A small network was shown many inputs. Here are its activations along a few directions, one row for each input.
In each table, some parts of the input vary, and every possible input appears once, in random order.
A made-up example of a description, with smaller parts first: one of 2 separate values, together with either a single point or one of 11 places around a ring or (one of 5 places around a ring, together with one of 6 places along a line).
Shared parts are said once, and a part with two or three values counts as separate values.
In the rows, zero is written as 128.

Table:
x1: [144  94 117 121 141 187 138  99 133 104 141 185 151 122 140 120 123]
x2: [129 123  91 149 110 149 115 179 107 173 137 102 113 118  96 107 156]
x3: [118 138 167 130  89 138 130  90 154 110  83 131 154 170 155 106 123]
x4: [147 143 123 126 104 163 111  91 136 127  78 176 100 119 117  87  70]
x5: [155  50  98 118 106 125 123 170 133 150 148 107 117 107  96 129 156]
x6: [156 124 104 143 107  45 112 124 137 164 165 131 126 106 113 172 149]
x7: [144 151 103 153 102  40 121 126 122 164 172 134 132 106 128 166 132]
x8: [117 120 122 155 105  54 134 156  94 143 181 133 160  74 123 186  97]
x9: [115 128 148 111 103 159 160 117 145 136 139 140 125 159 159 122 134]
x10: [112 142 189  89 190 160 133 104 151  60  64 101 134 132 158 119 122]
x11: [127 102  97 154 132 114 156 163 114 175 151 116 134 100 104 120 154]
x12: [127 164 106 161  91  73 127 145  59 165 183 109 154  82 137 125 140]
x13: [160 103 122 163  99  75  88 141 151 149 168 123 127 113  93 150 162]
x14: [118 117 105 167 145  87 152 154  83 172 165 100 150 104 107 123 121]
x15: [ 91 129 178  93 138 151 128  94 140  96  93 104 153 179 133 139 136]
x16: [ 98 162 147  82 143 179 136 109 132 118 140 115 123 162 131 143 140]
x17: [151  74  65 172 104 111 119 130 155 148 150  98  99 125 107 138 157]
x18: [166  96 134 147 135 168 117  96 114  83  73 190 181 174 151 129 119]
x19: [ 99 172 139  85 145 148 102 118 126 102  94 127 100 172 112 115 109]
x20: [116 137 140 113 105 128 127 125 139 121  93 152 102 169 140  93 102]
x21: [110 161 160  90 219 161 134 147 144  57  84 126  82 114 144  98  95]
x22: [114 186 160  95 201 202 155 138 146  99 113 117  98 110 173 130 118]
Q: What is each input in this table made of?
A: either one of 10 places around a ring or (one of 3 separate values, together with one of 4 places along a line)
Q: Change only the place on the line of 4 in x22. List by row number the other rows that result.
A: x1, x9, x16

Table:
x23: [ 86 186 185  69 201 202 152 101 144  66  62 100 107 148 146 106  97]
x24: [117 159 164 100 132 155 114  86 125  88  87 180 145 174 143 120  96]
x25: [105 121 202  69 168 209 133  83 164  35  38 135 122 196 172  97 131]
x26: [148 125  93 170  83 101 125 141  85 184 147 126 172 107 115 122 131]
x27: [103 126 216  50 188 192 128  80 195  31  32 146 105 191 170 107 109]
x28: [ 99 168 196  77 162 176 105  72 149  57  39 145 133 201 153 116 102]
x29: [118 138 197  80 161 226 134  83 172  57  42 131 146 198 151 112 125]
x30: [155 123  79 182 108  79 129 159  95 171 153 103 143  86 115 125 141]
x31: [162 111  66 199  33  57 109 162  81 242 194 108 161  88  92 157 148]
x32: [116 131 172  82 154 159 131 100 146  47 107 168 104 160 160 110 111]
x33: [122 121 187  86 166 180 134  97 168  62  80 181 120 161 148 116  96]
x34: [102 172 149  88 168 171 160 120 123 102 105 139 112 120 145 104  96]
x35: [134 138 104 154 129  79 142 153  97 162 153 113 134  73 116 129 124]
x36: [137  94  52 164 142  43 132 230  88 222 245  65 108  55  66 180 188]
x37: [155  90  72 174  45  29 118 140 130 192 209 123 145 111 106 174 166]
x38: [145  53  74 183  48  51 132 122 128 195 211 122 125 136  98 144 176]
x39: [143 102 121 149 117  86 114 129 115 104 160 153 128 116 139 140 124]
x40: [118 159 140 105 124 188 140 109 113 123  99 151 148 155 143  97 104]
x41: [134 147 149  92 154 177 123  92 156  78 103 174 119 158 159 128 109]
x42: [ 80 131 147  63 209 246 153 161 158  68  95  85  64 136 132  84 126]
x43: [135 101  90 160 141 100 143 199 120 176 167  74 104  52  99 120 163]
x44: [137 137  59 205  82  10 121 178  93 220 220  91 136  71  97 173 150]
x45: [163  43  86 183  48  74 124 136 145 198 171 134 147 119  88 155 161]
x46: [166 115  99 160 117  95 105 121 127 138 152 152 141 110 135 156 131]
x47: [162  61 123 162 101 123 127 128 139 133 115 157 154 126 111 126 126]
x48: [178  95  77 174  74 107  87 102 110 166 126 152 144 129 103 129 133]
x49: [121 156 126 117 145 167 149 130 121 108 105 129 124 136 141  98 111]
x50: [168  91  81 193  17  64  88 138 100 226 173 138 163 117  83 162 148]
x51: [ 80 197 172  79 198 171 136 121 142  65  73 109 105 157 171 110  97]
x52: [ 91 199 190  71 178 187 124  90 137  80  67 110 132 170 154 113 106]
x53: [126 149  76 174  96  11 131 166  89 203 218  95 129  51 104 181 135]
x54: [ 91 158 153  82 205 180 155 167 139  97 147 108  77  87 143 107 133]
Q: What is each input in this table made of?
A: one of 4 places along a line, together with one of 8 places along a line
Q: Change only the place on the line of 4 in x36. List by row number the other rows that result.
A: x42, x43, x54
Q: Change only the place on the line of 8 in x42. List by row number the other rows that result.
A: x23, x25, x27, x28, x29, x51, x52

Table:
x55: [134 111 178 123 163 122 130 108 144  64  87 159 138 133 155 125 105]
x56: [112 126 170  96 192 171 151 123 150  73 114 132 118 134 158 129 130]
x57: [ 86 180 145  96 148 148 160 143 111 133 161 111 114 107 141 119 121]
x58: [151 127 124 113 102 160  95  71 155  95  56 182 111 177 121 101  82]
x59: [125 145 134 130  48  96 100  87 130 161 122 116 163 180 127 152 139]
x60: [ 97 140 155  83 193 220 141 132 150  86  72  91 103 167 136  92 141]
x61: [148 119 109 145 142 130 128 155 108 140 156 140 138  90 124 142 133]
x62: [102  99 148 101 162  55 127 154 159 105 168 108  63 116 103 152 138]
x63: [136 175 109 154  92  98 119 115 101 161 120 123 156 115 132 127 106]
x64: [155  67  66 166 115  73 125 175 141 189 213  91 105  84  90 173 188]
x65: [128 173 136 148 118  67 125 121 100 135 130 133 152 100 142 139  96]
x66: [120  93 115 121 134 163 160 160 130 137 167 132 101 101 118 103 144]
x67: [124  99 117 144 150 128 163 152 118 136 173 133 130 107 137 131 148]
x68: [102 190 127 126 151 106 154 125 112 141 153 105 129 107 151 140 118]
x69: [104 124 172  72 174 202 150 128 162  73 107 130  89 130 141  99 122]
x70: [176  91  69 162  59 129  87 118 114 162 113 183 134 143  88 111 109]
x71: [ 94 185 118 114 159 151 127 159 104 147 102  61 114 134 112 101 133]
x72: [125 175 118 131  89 116 110 102  94 146 118 158 154 154 129 128  96]
x73: [118 143 124 145 118  30 116 161 124 168 175  61 123  88 109 170 155]
x74: [157  91 107 172 122 109 143 134 114 140 156 158 157 102 140 140 135]
x75: [159  83  98 173  89 119 130 140 108 156 141 154 156 111 119 116 133]
x76: [165  60  99 156  38 112  88 108 142 165 126 147 153 177  98 142 158]
x77: [132  90 167 104  92 161 112  64 180  95  84 144 146 212 147 140 148]
x78: [137 124 147 127 133 155 137  88 151  93  84 151 137 147 155 111 110]
x79: [118  93 112 131 150 174 139 184 113 143 124  92 117 126 101  89 161]
x80: [137 150 154 101 166 147 111 112 153  78  82 140 103 115 135 123  94]
x81: [114 205 137 121 157 114 128 137  90 135 150 121 150  97 148 158 111]
Q: What is each input in this table made of?
A: one of 3 separate values, together with either a single point or one of 8 places along a line
Q: Changing only the choice among 3 separate values turns x71 into x79. The same change can be made to x73. Which row results?
A: x64
Q: A walk changes only the place on the line of 8. It starts at x77 and steps to x58. List the rest of the walk in order.
A: x78, x55, x80, x56, x69, x60
Q: Change only the choice among 3 separate values in x58. List by row number the other rows that result.
A: x70, x72
